A small network was shown many inputs. Here are its activations along a few directions, one row for each input.
Each table varies a few parts of the input and shows all the possible inputs, shuffled.
A made-up example of a description, with smaller parts first: one of 6 places along a line, together with either a single point or one of 9 places along a line or (one of 3 separate values, together with one of 5 places around a ring).
Shared parts are said once, and a part with two or three values counts as separate values.
In the rows, zero is written as 128.

Table:
r1: [ 94 119 147  95 107 132 130 115 127 117 151 135 123 149 126 128 101 109]
r2: [166 153 106 171 166 137 144 137 134 153 113 106 185 118 123  96 155 137]
r3: [112  55 105  77 176 118 127 161 118 190 141 106 152  97 127 172 117  85]
r4: [176 192 154 159 117 102 122 146 112 102 150 105 161 119 136 112 189 152]
r5: [164 165  83 135 115 178 157 125 160 160 104 135 180 108 133  88 152 149]
r6: [184 197 144 152 138 116 124 138 113 118 164 118 192 144 140 117 179 153]
r7: [185 194 130 124 113 143 140 122 129 113 163 139 194 140 156 109 182 162]
r8: [ 66  30 124 113 152  98  91 112 128 125  96 168  30 147  90 177  71 105]
r9: [ 80 123 186 161 140 108  89 150  87  98 136 122  77 110 108 140 103 112]
r10: [105 108 133 103  91 157 117 110 145 119 150 156 103 178 137 142  96 122]
r11: [104  50 114  84 156 104 125 169 116 173 127  93 121  72 123 165 126  84]
r12: [158 148 115 179 146 123 143 145 133 136  99  92 154  93 119  90 165 137]
r13: [109  68  82  42 125 160 140 149 143 199 132 136 145  88 137 165 115  96]
r14: [121 124 128  84 120 151 136 145 119 155 169 140 188 127 159 128 131 115]
r15: [165 197 148 163 101 104 141 126 103 105 141 114 146 130 150 118 163 167]
r16: [117 139 120  75  94 166 132 148 128 167 159 148 181 123 152 129 125 120]
r17: [ 76 100 164 149 120 104  85 111 115  95 124 182  64 181 104 142  80 126]
r18: [167 150  92 144 141 163 161 122 151 148 113 127 187 113 140  87 158 144]
r19: [ 89  57 105  66 148 114 130 134 136 152 116 112 103 108 136 165  87  88]
r20: [182 208 121 114  86 158 136 126 139 126 154 147 186 135 149 109 176 167]
r21: [ 72  51 147 124 171 102  96 151 101 129 107 108  43  77  94 174  93  91]
r22: [120 127 143 112 145 124 119 160 102 159 169 119 188 131 142 136 128 108]
r23: [147 153 109 182 130 125 162 126 125 139  91 101 139 103 134  96 139 151]
r24: [101 127 146 123 108 112 135 148  92 145 148 115 141 117 153 137 111 121]
r25: [ 85  48 108  60 139 127 138 115 142 148 125 123  88 114 111 163  91  86]
r26: [170 178 136 141  84 149 122  87 156  78 143 155 107 192 135 122 146 168]
r27: [ 95  38  93  69 123 151 124 110 159 150 123 143  68 143 122 177  86  98]
r28: [ 93  56 108  87 140 106 143 149 107 176 120 102 105  83 138 171 101  99]
r29: [163 198 147 140 109 111 128 111 132  81 136 125 144 157 148 111 149 156]
r30: [159 189 150 134  99 124 135  93 138  77 145 135 128 162 124 109 152 154]
r31: [141 145 111 154 128 145 156  93 158 111  95 122 122 135 107  88 128 138]
r32: [ 98 128 144 101 116 119 123 133 121 121 143 125 139 143 151 130  97 111]
r33: [152 134  96 161 113 169 143  88 175 112  94 143 102 164 118 101 122 150]
r34: [112 122 152 119 124 110 117 168 101 142 155 105 156 107 138 130 137 106]
r35: [145 154 107 160 138 132 149 111 152 115  86 112 137 130 132  90 125 140]
r36: [112  53  91  50 152 145 144 146 135 186 142 128 153  92 144 164 121  92]
r37: [140 170 167 187 113  95  92  90 126  57 117 182  67 196 103 122 131 170]
r38: [143 194 188 201 133 100  96 129  99  60 130 121  81 124 107 122 155 156]
r39: [126 149 149 219 162 121 117 130 119  93  80 108  76  99  90 100 131 142]
r40: [123 126 126 206 142 116 113  91 144  89  67 168  62 170  86 101 107 155]
Changing only one part turns r30 into r25. The same change can be made to r7. Which row results?
Answer: r36
What is each input in this table made of?
Answer: one of 4 places along a line, together with either one of 2 separate values or one of 8 places along a line
List by row number the other rows that have the place on the line of 4 in common with r31.
Answer: r2, r5, r12, r18, r23, r33, r35, r39, r40
A walk changes only the place on the line of 4. It starts at r8 and steps to r17. List the rest of the walk in order.
Answer: r40, r37
Change only the place on the line of 8 in r34. List by row number the other rows that result.
Answer: r1, r10, r14, r16, r22, r24, r32
Change only the choice among 2 separate values in r37. List by row number the other rows that result.
Answer: r38
Change only the choice among 2 separate values in r8. List by row number the other rows that result.
Answer: r21

Table:
r41: [110 104 107  76  97 174 134 140 133 180 152 164 159 129 149 140 113 118]
r42: [118  69 124 149 175 107 101 125 131 119  91 135  51 105  77 155 127 116]
r43: [185 208 135 235 150 127 129 119 132 102 100 135 170 156 110  61 169 175]
r44: [182 203 117 206 129 152 130  94 156  99 100 165 167 187 120  63 152 181]
r45: [ 99  69 119 157 160  87 132 123 121 132  83 107  74 115 109 138  96 113]
r46: [ 80  85 107 125 135 166 138 119 154 148  97 131 116 130 119 106  73 100]
r47: [ 81  87 123 153 157 141 137 142 127 150  96 102 122  97 109 103  91  96]
r48: [153 196 143 137  61 148 139  84 146  69 133 141  94 159 137 112 142 169]
r49: [157 212 171 184 104 108 131 128 107  71 126  93  99 102 130 109 165 162]
r50: [129 129 108  61  99 148 160 114 145 147 151 133 172 139 159 126 121 120]
r51: [169 193 136 193 108 125 148 111 136  82  92  95  91 102 115  92 162 166]
r52: [167 188 118 165  87 150 149  87 160  78  92 125  88 133 125  96 145 172]
r53: [120  96  80 105 123 177 144 143 148 190 111 147 154 104 136 125 119 121]
r54: [104  77 131  91 127 129  93 102 144 109 133 178  53 164  97 176 103 121]
r55: [ 80  88 158 110 121  80 105 132 100 114 141 132  85 155 133 164  86 109]
r56: [164 224 173 192 112 118 104 124 112  82 162 162 182 191 136  87 162 169]
r57: [164 129 130  64 124 115 123 144 125 139 185 113 170 128 153 167 167 121]
r58: [107  87 159 139 170  89  84 145 100 109 125 133  60 106  93 171 128 114]
r59: [181 113  88 110 162 124 149 138 144 156 126  87 158  92 128 140 178 123]
r60: [139 122  81  90 125 151 169 117 159 157 110 117 166 114 147 111 127 123]
r61: [ 99  87 163 102 136  99  74 134 112 102 150 159  62 145 101 181 117 114]
r62: [173 227 169 227 145 109 113 136 103  91 135 134 179 155 125  79 171 170]
r63: [ 64 106 163 107 118 133 110 149 106 132 155 127 132 136 133 128  80  89]
r64: [168 115  99  54 115 146 145 114 156 144 167 134 160 149 151 159 155 127]
r65: [112 118 131 122 140 134 122 182  90 181 143 116 170  71 140 140 135 114]
r66: [116  67 107 121 153 132 103 102 158 118  93 163  47 138  86 160 109 121]
r67: [ 85  78 126  99 112 110 123 100 132 121 123 151  76 174 129 158  73 116]
r68: [169 209 141 179 103 149 121  92 142  87 144 182 173 211 133  78 148 178]
r69: [171 131 123 100 158 106 130 155 114 147 160  85 168  91 142 158 177 121]
r70: [124 142 139  72 108 117 140 145 113 142 168 113 182 119 161 134 133 113]
r71: [ 71 105 158 144 152 124 120 161  96 139 129 100 131  98 124 119  90  92]
r72: [ 69  95 131  96 109 164 129 118 139 138 137 147 121 155 130 122  67  97]
r73: [178 108  72  83 141 149 154 116 169 153 126 117 153 124 138 143 161 129]
r74: [147 210 176 149  70 118 121 115 116  63 151 120 102 140 140 119 156 161]
r75: [141 126  97 117 147 126 165 139 134 160 109  87 171  82 136 108 144 118]
r76: [121 100  96 133 145 152 141 165 122 191 110 117 160  71 125 122 136 117]
r77: [105 117 138  87 106 144 114 171 100 174 169 144 171 109 151 149 125 112]
r78: [131 144 132 107 142 108 147 156 103 150 143  85 181  81 150 125 143 115]
r79: [ 88  87 153 147 155  70 115 143  90 122 116 105  83 116 124 154  97 110]
r80: [ 97  67 102 129 138 113 133 100 147 131  84 136  70 148 118 142  78 117]
What is each input in this table made of?
Answer: one of 5 places around a ring, together with either one of 2 separate values or one of 6 places along a line
Changing only the place on the ring of 5 turns r44 into r62. The same change can be made to r80. Which row results?
Answer: r79
Change only the choice among 2 separate values in r74. List by row number the other rows that result.
Answer: r56
List by row number the other rows that have the place on the ring of 5 in common with r75.
Answer: r42, r43, r45, r47, r51, r59, r76
A walk changes only the place on the line of 6. It starts at r64 and steps to r50. List the rest of the walk in order.
Answer: r41, r72, r67, r54

Table:
r81: [145 175 136 204 142 112 147 126 120 105  86  92 123  98 116  82 144 148]
r82: [144 103  97 121 121 143 129  80 174 108 104 161  78 175 112 138 119 142]
r83: [ 91  78 129  30  98 128 122 130 124 148 170 145 114 134 148 184 101  99]
r84: [162 204 179 204 146  83 110 146  86  86 140 108 150 122 123 103 174 158]
r85: [ 94  79 112 131 162 132 132 170 110 188 116 107 159  84 128 126 107  95]
r86: [ 98  82 101  81 139 159 140 150 134 189 140 131 183 115 141 127 102  92]
r87: [175 204 158 173 135 111 125 162  92 122 159 103 193 109 145 108 187 153]
r88: [157 204 171 157  88 120 103 103 124  67 164 162 132 202 136 116 148 167]
r89: [ 71  81 141 154 150 127 103 130 120 127 102 150  78 136  99 130  77 108]
r90: [ 98  72 135  82 148  99 124 179  92 170 148  83 127  63 139 175 125  87]
r91: [ 85  74 155 113 162  73 108 163  86 133 128  88  84  76 119 172 111  91]
r92: [169 209 151 118  83 136 120 116 127 101 177 164 180 181 156 117 162 164]
r93: [152 203 186 197 119 102  93 123 103  62 144 144 114 161 113 110 158 165]
r94: [179 208 146 122 112 136 132 143 117 124 181 126 217 140 160 109 181 149]
r95: [165 105  70  86 143 158 155 120 166 165 121 122 163 113 132 132 152 125]
r96: [158 174 115 172 130 141 161 141 126 141 106  86 167  85 138  87 157 145]
r97: [ 80  82 133 161 176 105 118 155 104 151  96 112 115  97 108 123  94  99]
r98: [141 173 128 157  84 151 141  82 158  84 111 148 105 178 131  93 118 159]
r99: [162 177 102 122 107 167 168 122 151 141 128 109 191 116 153  88 151 142]
r100: [151 177 107 118  77 167 157  95 161 117 124 149 154 157 150  95 132 156]
r101: [102  75 124  32 125 125 133 159 116 171 173 107 151  95 151 176 121  83]
r102: [155 106  76  82 114 160 145  92 176 141 117 162 126 154 130 139 133 139]
r103: [162 103  83 136 166 132 148 140 142 165  97  98 139  82 118 131 157 127]
r104: [ 88  83 107  76 111 161 131 121 142 165 137 170 145 156 138 135  83 107]
r105: [135 173 143 196 114 132 131 102 137  80  91 129  86 137 107  88 128 156]
r106: [ 75  75 163 106 136  94  93 138 102 109 135 125  48 114 110 179  94 100]
r107: [139 104 112 160 151 124 118 100 154 104  83 142  59 134  89 133 128 139]
r108: [149 105 105 167 178 104 134 125 137 129  78 104  95  95  97 127 144 131]
r109: [ 81  75 149  68 106 113 105 117 121 114 158 144  67 154 131 184  85 102]
r110: [ 77  81 127 115 119 145 115 109 139 131 124 169  97 177 121 134  68 111]
What is each input in this table made of?
Answer: one of 5 places along a line, together with one of 6 places around a ring
Changing only the place on the line of 5 turns r109 into r88. The same change can be made to r91. Which row results?
Answer: r84
A walk changes only the place on the ring of 6. It starts at r97 and steps to r85. List the rest of the walk in order.
Answer: r86, r104, r110, r89
Change only the place on the line of 5 in r89. List by row number the other rows that result.
Answer: r93, r105, r106, r107
A walk changes only the place on the line of 5. It starts at r87 and steps to r96. List the rest of the walk in order.
Answer: r103, r85, r90
